Small tables with named rows and columns. After each table, cells are looked up by row and column.

Table vafona
	lupum	buson	dobar	bef	mekubun	vese	kas	ravit	suniles
kevu	27163	42337	44622	1613	36946	51417	53068	21247	38569
sutuvab	33192	48771	30365	37213	53807	21403	30034	42926	53989
zati	36487	51364	55129	48365	59210	45620	70385	71126	77680
dekubu	26751	28412	10662	30885	15170	29983	41942	16082	15564
gof	31485	46891	35971	43724	41120	19251	59267	40239	68891

gof, bef: 43724
gof, mekubun: 41120
dekubu, dobar: 10662
sutuvab, bef: 37213
gof, dobar: 35971
gof, buson: 46891
kevu, ravit: 21247
sutuvab, kas: 30034
zati, vese: 45620
sutuvab, mekubun: 53807
zati, mekubun: 59210
sutuvab, suniles: 53989
dekubu, buson: 28412
zati, bef: 48365
kevu, suniles: 38569
Row with the largest dobar: zati

zefib =
,vab,nir,vuv,lok
benof,518,500,417,522
lezi,136,750,743,281
fadale,411,495,633,444
dufig,495,477,503,497
dif,136,754,750,278
kipumod,639,348,401,567
bava,685,335,310,639
zum,331,515,637,423
ziz,223,635,771,355
bokufe,280,569,629,373
dutap,259,602,729,348
nerudu,528,495,459,527
lasalo,244,606,614,371

ziz, vuv => 771
benof, vuv => 417
lezi, vab => 136
dufig, nir => 477
benof, lok => 522
ziz, vab => 223
ziz, nir => 635
fadale, nir => 495
bava, vuv => 310
fadale, vuv => 633
bokufe, lok => 373
lezi, vuv => 743
lezi, lok => 281
nerudu, vuv => 459

rosufe
columns: kad, siripo, dunogo
kig: [-0.7, -4.7, -1.3]
tosev: [-1.2, -2.5, -2.2]
zeleno: [9.3, 5.4, -5.5]
bop: [-0.5, -8.7, 0.5]
gole: [8.7, 5.5, -6.6]
modimiz: [-1.2, -0.7, 1.0]
zimu: [-2.4, -0.6, 2.8]
laruba: [3.3, 1.7, 6.0]
kamima: [3.1, 2.6, 7.2]
meb: [-2.0, 0.9, 0.3]
bizam: [0.7, -0.2, 3.3]
nivuri: [-0.2, -1.1, -5.6]
ras: [-7.6, 5.7, 0.1]
zil: [0.3, -2.3, -3.5]

kad of kamima: 3.1
kad of bop: -0.5
dunogo of bizam: 3.3
dunogo of gole: -6.6
dunogo of meb: 0.3
kad of ras: -7.6
kad of gole: 8.7
siripo of laruba: 1.7
kad of kig: -0.7
siripo of nivuri: -1.1
siripo of meb: 0.9
siripo of bop: -8.7
siripo of gole: 5.5
siripo of ras: 5.7
Row with the largest siripo: ras

kop
|  | zesuv | dazuki | lilov | luto | fosisef | figi | zit | tefovad |
|---|---|---|---|---|---|---|---|---|
| fen | 55351 | 55465 | 52497 | 55330 | 57989 | 51802 | 59172 | 62358 |
| mir | 55467 | 55648 | 50902 | 53786 | 55831 | 53389 | 55841 | 68004 |
| dit | 64381 | 64947 | 75479 | 68405 | 61842 | 72403 | 59793 | 38106 |
| budifuz | 57244 | 57448 | 56944 | 57737 | 58392 | 56330 | 58709 | 58374 |
| kalele | 68956 | 67732 | 83432 | 71903 | 63198 | 78925 | 61701 | 28450 |
| nevu | 70006 | 71334 | 90938 | 77532 | 64677 | 86009 | 60235 | 21578 |
| kif | 68253 | 64758 | 75721 | 65768 | 60200 | 74088 | 60405 | 38777 |
| genogag | 43381 | 50405 | 36276 | 50091 | 55669 | 38747 | 53267 | 83173 |
| ziz | 57007 | 58759 | 60073 | 60603 | 59730 | 58284 | 58911 | 54322 |

What is the dazuki of budifuz in kop? 57448
What is the fosisef of fen in kop? 57989
What is the zesuv of kalele in kop? 68956
What is the fosisef of mir in kop? 55831
What is the zesuv of budifuz in kop? 57244
What is the figi of ziz in kop? 58284
What is the figi of nevu in kop? 86009
What is the luto of dit in kop? 68405
What is the lilov of dit in kop? 75479
What is the tefovad of genogag in kop? 83173
What is the zit of kalele in kop? 61701
What is the zesuv of genogag in kop? 43381
What is the fosisef of kalele in kop? 63198
What is the tefovad of mir in kop? 68004
Row with the largest figi: nevu

